A small network was shown many inputs. Here are its activations along a few directions, one row for each input.
In each table, some parts of the input vary, and every possible input appears once, in random order.
A made-up example of a description, with smaller parts first: values(2) and (point or line(9) or (line(4) and ring(5))).
Shared parts are said once, and a part with two or three values counts as separate values.

Other details of the inputs shift rows strongly along two fixed directions, in all tables alike. That doesn't count.

Table:
R1: [ 20 -12  -7  -7   0  -8  -1   7   7   1   1  16  16   0]
R2: [ -1  -6  -6   6  -4   2  10  -6 -18  12  -7   6  -2   6]
R3: [  3   9  10  17  -2  15   4  -5 -18  17  -7   3   4  10]
R4: [17 -6 -5  2  4 -5 -6 -3  0  2 -3 13 12  6]
R5: [-30   9  -3  -4 -29  32  53   8 -47  24 -17 -15  28   9]
R6: [  3   3   2  10  -5   9   3   0 -17  12  -6   1  12   9]
R7: [-89  57  41 -21  -9   5 -16  21  41 -19  16 -48 -24   3]
R8: [ 20 -18 -11 -10   0 -11   1   5   4  -1   0  16   6  -3]
R9: [-33  -8 -19  -9 -23  25  62  -7 -47  21 -14 -16   2  -4]
R10: [  9  -6  -4 -10 -12   5  13  13  -9   8  -3   5  23   2]
R11: [ -1   5   6  16   1  11   6 -10 -14  18  -7   8  -1  11]
R12: [-31 -13 -22 -19 -30  22  66   6 -41  24 -10  -7   6   1]
R13: [ 51  -8   4  19  27 -24 -53  -9  30 -15   7  24   1   1]
R14: [ 16 -13 -10  11  10  -2  -2 -14  -6  -4   0   0 -10 -12]
R15: [ 16  -4  -1  18  12   1  -6 -15  -4   2   0   8 -18   0]
R16: [26 -5  0 -3 -3  0 -3 13  3 -7  0  6 27 -5]
R17: [-55  27  17 -37  10 -32 -45  16  75 -46  28 -31 -39  -8]
R18: [ 57  -1  11  24  25 -17 -55  -2  27 -23   7  14  12  -5]
R19: [  1  -9 -11   8  -2   4  14  -9 -18   8  -3   1  -8   1]
R20: [ 58 -28 -12  -1  25 -27 -36  -4  34 -30  13  18  -4 -25]
R21: [ -1   0   2  14   0   8   9 -11 -18  16  -8   7 -10   7]
R22: [-93  41  25 -27  -3  -3  -7   7  41 -21  18 -50 -50 -10]
R23: [ 17 -12  -8   0   4  -8  -4  -4  -2   0  -4  13   2   2]
R24: [ 21  -2   0   3   2  -2 -10   3  -1   0  -3   8  16   5]
Each input here is: line(4) and line(6).
The inputs of R16 and R18 match in every part but the line(4) part. If R10 is changed in the same way as R16 into R18, which row does it become?
> R6
Which other rows does R1 become when the line(4) part takes its other values? List them by row number.
> R4, R11, R13
Which other rows does R9 become when the line(4) part takes its other values? List them by row number.
> R14, R20, R22

Table:
R25: [  2 -22  -7  21 -35  65  93  -2 -94  64 -23  11   2   6]
R26: [-93  42  18 -16  -7 -21 -28  -4  32 -19   6 -36 -47  23]
R27: [-94  33   2 -16  -2 -15 -20 -13  21  -9   7 -48 -54  19]
R28: [ -9 -31 -24  -9 -32  35  99  -6 -64  63 -30  29  40   7]
R29: [-84  59  30 -19   4   3 -22  14  54 -43  20 -56 -13 -12]
R30: [-65  43  43 -29  -8   1  -5  35  47  -9  23 -33 -49  -4]
R31: [-78  42  15 -16   2   9  -3  -9  27 -33  10 -70 -24 -18]
R32: [ 89 -44 -13   3  40 -26 -39 -21  37 -20   5  60   9 -12]
R33: [-69  37  48 -22 -13   0 -12  40  55  -3  25 -32 -42  -9]
R34: [ 78 -20   0  39  42 -32 -83 -27  20 -14   0  46  -4  22]
R35: [ -23  -13  -33   28  -24   30   64  -36 -106   61  -39    6    3   26]
R36: [  8 -21 -32  -8 -60  41  84  22 -93  56 -27   7  66  21]
R37: [-84  55  35 -25 -13 -16 -39  19  46   2  16 -20 -15  38]
R38: [-86  50  32 -25  -7 -15 -35  19  39  -1   7 -23 -21  35]
R39: [  4  -6   5  14 -34  55  77  15 -70  64 -22  13  10   8]
R40: [ 79 -22  -6  45  42 -38 -70 -35  10  -8   2  41  -5  17]
R41: [-68  26   7 -54 -25 -17  -2  45  28 -26  14 -45  -2   5]
R42: [ -3 -25 -25 -17 -32  42  99  -5 -69  63 -33  33  43  13]
R43: [-11 -31 -42  -5 -25  39 106 -16 -72  50 -25  27  26   5]
R44: [ 98 -50 -40  17  27 -41 -54 -11  12 -40   9  10   4 -20]
R45: [-69  64  45 -24 -10  11 -21  23  49 -20  16 -41  13   0]
R46: [-72  60  43 -26  -2   9 -22  24  48 -26  10 -45   6  -3]
R47: [101 -39 -10  45  39 -10 -38 -23  10 -10  10  25 -37 -26]
R48: [-87  50  28 -24  -2 -20 -28  12  36  -7   8 -28 -30  35]
R49: [-87  18  10 -56  -3 -16  14   7  51 -18  22 -24 -27 -10]
R50: [101 -29   5  43  33 -15 -45 -14  21 -19   9  36 -31 -23]
R51: [-17 -33 -42 -10 -20  29  94 -26 -73  45 -28  17  10 -11]
R52: [ 94 -11   3  47  42 -12 -54 -34  17 -42  -4  19  16 -23]
R53: [ 97 -44 -25  15  22 -39 -49   0   9 -32  12  23  22 -13]
R54: [ 87 -41 -18   9  41 -39 -40 -29  43 -33   4  52  -6 -21]
R55: [ 98 -42 -26  17  19 -42 -55  -2  16 -45   4  22  12 -15]
R56: [-76  35  24 -65 -15 -12  -1  26  71  -8  23  -9  -5   3]
R57: [-78  26  17 -52 -25 -26 -24  54  54 -30  22 -49  -2  -1]
R58: [ 77 -17 -12  48  42 -34 -73 -26  16 -12   1  45  -4  20]
R59: [-80  19  -5 -49 -20 -25 -13  30  28 -38  19 -57 -24 -16]
R60: [ -15  -13  -16   32  -35   37   72  -15 -102   80  -42   20   34   44]
R61: [-90  15  -4 -56   4 -20   3  -2  62 -29  21 -39 -49 -18]
R62: [-14   1 -16  24 -17  50  71 -29 -88  29 -32 -19  27 -14]
R63: [  1   5  -7  23 -23  60  89 -15 -95  45 -39  -5  52   9]
R64: [100 -30   9  41  38 -16 -46 -11  21 -10  18  36 -23 -22]
R65: [ 93 -11   7  44  48 -14 -57 -30  19 -34   6  19  23 -22]
R66: [ 93 -12  11  40  44  -5 -62 -23  21 -35   1  24  26 -15]
R67: [ 11  -4   6  17 -42  57  79  13 -71  71 -15  19  18  11]
R68: [-78  35  30 -25  -1  -5 -15  20  45 -19  27 -45 -71 -26]
R69: [ 96 -36 -14   3  38 -29 -25 -17  29 -10  -1  62  17  -7]
R70: [  3 -19 -19  31 -34  63 102  -1 -96  66 -21  11   2   3]
R71: [-76  53  43 -17  -4   5 -18  21  47 -23  11 -48   5  -8]
R72: [ 97 -39 -31  18  23 -36 -54   8  18 -37  11  28  22 -11]
R73: [102 -31 -12   5  20 -37 -68  21  29 -29   5  33  35  -4]
R74: [ -1 -33 -36  -7 -45  35  75  11 -90  33 -24  -4  42  12]
The inputs of R59 and R68 match in every part but one. If R55 is changed in the same way as R59 into R68, which row does it become?
> R50
The inputs of R71 and R28 match in every part but one. If R52 is changed in the same way as R71 into R28, which row does it become?
> R54
Describe the family of inputs behind these rows.
> values(5) and line(10)
Start at R37 and move only the line(10) part, one step at a time. The first step leads to R38. Which rows follow, in order?
> R60, R48, R34, R58, R40, R26, R35, R27
Which other rows does R47 become when the values(5) part takes its other values? List them by row number.
> R27, R31, R44, R61

Table:
R75: [-92  73  59  11 -34  41   6  34 -10  23   3 -57 -22  24]
R76: [ 42 -12 -12  16  27 -17 -43 -22  20 -22   4   9  37  -6]
R77: [ -8 -25 -24  -6 -22 -14  18   1 -43  37 -19  20   5  28]
R78: [-97  23   6 -46 -25  -3  24  22  27  24  17 -24 -30  11]
R79: [-16  -4 -14   9 -14  21  51 -14 -42  29 -21   0  47  -7]
R80: [ 67 -17  -7  19  10 -22 -59  13   0 -23   8  -8   1  -5]
R81: [ 26 -14 -11  19  15 -15 -25 -17   3 -13  -5  12  42  -5]
R82: [ 24 -15 -10  16 -20  -3  -4  19 -44   3 -10 -14  10   1]
R83: [ 20  16  32  38  13   3 -31  -9  -3  43  -6  40  -8  42]
R84: [-14 -24  -8 -15 -20  23  58  -3 -33  59  -9  21  -1   0]
R85: [-78  16   4 -40 -13 -22 -17  20  46  -1  24 -19 -30  17]
R86: [ 10  -6 -25 -23 -23  16  42   8 -45   4 -21   3  29  25]
R87: [  6 -23 -26  -8 -12 -13   3  -4 -30  31 -12  17   1  27]
R88: [ 67 -14   1  23  15 -10 -40  14  19 -14  20   0  -2 -23]
R89: [-17 -11 -21  17  -7  23  63 -27 -49  21 -15  -1 -21  -8]
R90: [-98  33   2 -26  -9  16  40  -8  10  -6  12 -49 -55  -8]
R91: [-29  34  18 -51   8 -19 -28  31  83 -50  30 -17 -15  -5]
R92: [ 26 -12   3 -20  -7  16  39  12  -3   0  -8  26  20 -12]
R93: [ 52 -16   2  25   3  -8 -21  19   3  -6  11   3   4 -22]
R94: [ 40 -21   2  19  33  -8 -10 -30  16 -16   1  21 -35 -32]
R95: [-24 -15 -27  19 -12  21  56 -27 -57  13 -15  -5 -18   4]
R96: [ 51  -8  -6  16  33 -16 -38 -22  30 -15   5  14  33 -18]
R97: [ 26  -9 -19   7  12 -12 -23 -23 -17  -7 -16  -2  40   4]
R98: [-23  20  44 -21   7 -23 -56  41  78 -40  34 -34 -35 -40]
R99: [-94  27  14 -22 -43  11  21  44  -4  -5  16 -61 -15  -2]
R100: [-17  -9  -1   1 -12  29  56 -15 -39  32 -24   3  43 -21]
R101: [-67  26   4 -20   9 -31 -33  -6  35 -45   9 -39 -58   0]
R102: [-47  30  17 -27  17 -50 -77   5  68 -54  11 -34   5  -4]
R103: [ 40 -32   5   0  15 -23 -20   0  28  17   5  47  -9 -13]
R104: [ 64 -13   5 -18  19   1  -7   6  34 -22   7  31  13 -17]
R105: [ 54 -15 -11  -4   8 -17 -19  11  22 -34   5  31  22   7]
R106: [-43  15  20 -33  11 -51 -57  24  90 -20  33   1 -39  -3]
R107: [ 36 -18  -3  13  31   5   1 -34   8  -9   3  12 -36 -29]
R108: [ 38 -18 -21  25  29 -10 -22 -34   5 -25   7   8 -29  -6]
R109: [ 30 -10 -16 -15 -10  -9   7  12 -18 -17 -16  16  25  19]
R110: [ 29 -16   6   8 -10  26  21  14 -23  18   4  -9   3 -29]
R111: [-110   81   54    4  -15   34    5   -3    1   20   -8  -43   12   28]
R112: [ 23 -14 -25  15  19  -9 -12 -34 -21 -15  -9  -3 -29   4]
R113: [  2 -13 -16  15 -31  30  38  16 -57  22  -2 -22  14   1]
R114: [ 59  31  38  29  23   7 -42   1  24 -12  -4  36  14  32]
R115: [-12  -7  -4  -3  -8  37  56 -20 -37  34 -19  -4  41 -19]
R116: [-10  31  21  54  10  43  21 -38 -50  31 -22   6 -30  27]
R117: [ 16  -9 -22 -15 -16  19  39   8 -24  -3  -6  11  29  17]
R118: [ 63 -10  -3  -6  17 -19 -19  12  37 -31   8  35  17  -6]
R119: [-16 -27 -23   0 -25   1  37   3 -38  42 -10  24   8  23]
The inputs of R98 and R94 match in every part but one. If R82 is changed in the same way as R98 into R94, which row does it become?
> R101
Describe the family of inputs behind these rows.
> values(5) and (point or (values(2) and line(4)))
Which other rows does R96 become when the values(5) part takes its other values? List them by row number.
> R78, R88, R90, R91
Which other rows does R115 become when the values(2) part takes its other values? List them by row number.
> R100
Which other rows does R87 become when the values(2) part takes its other values? List them by row number.
> R77
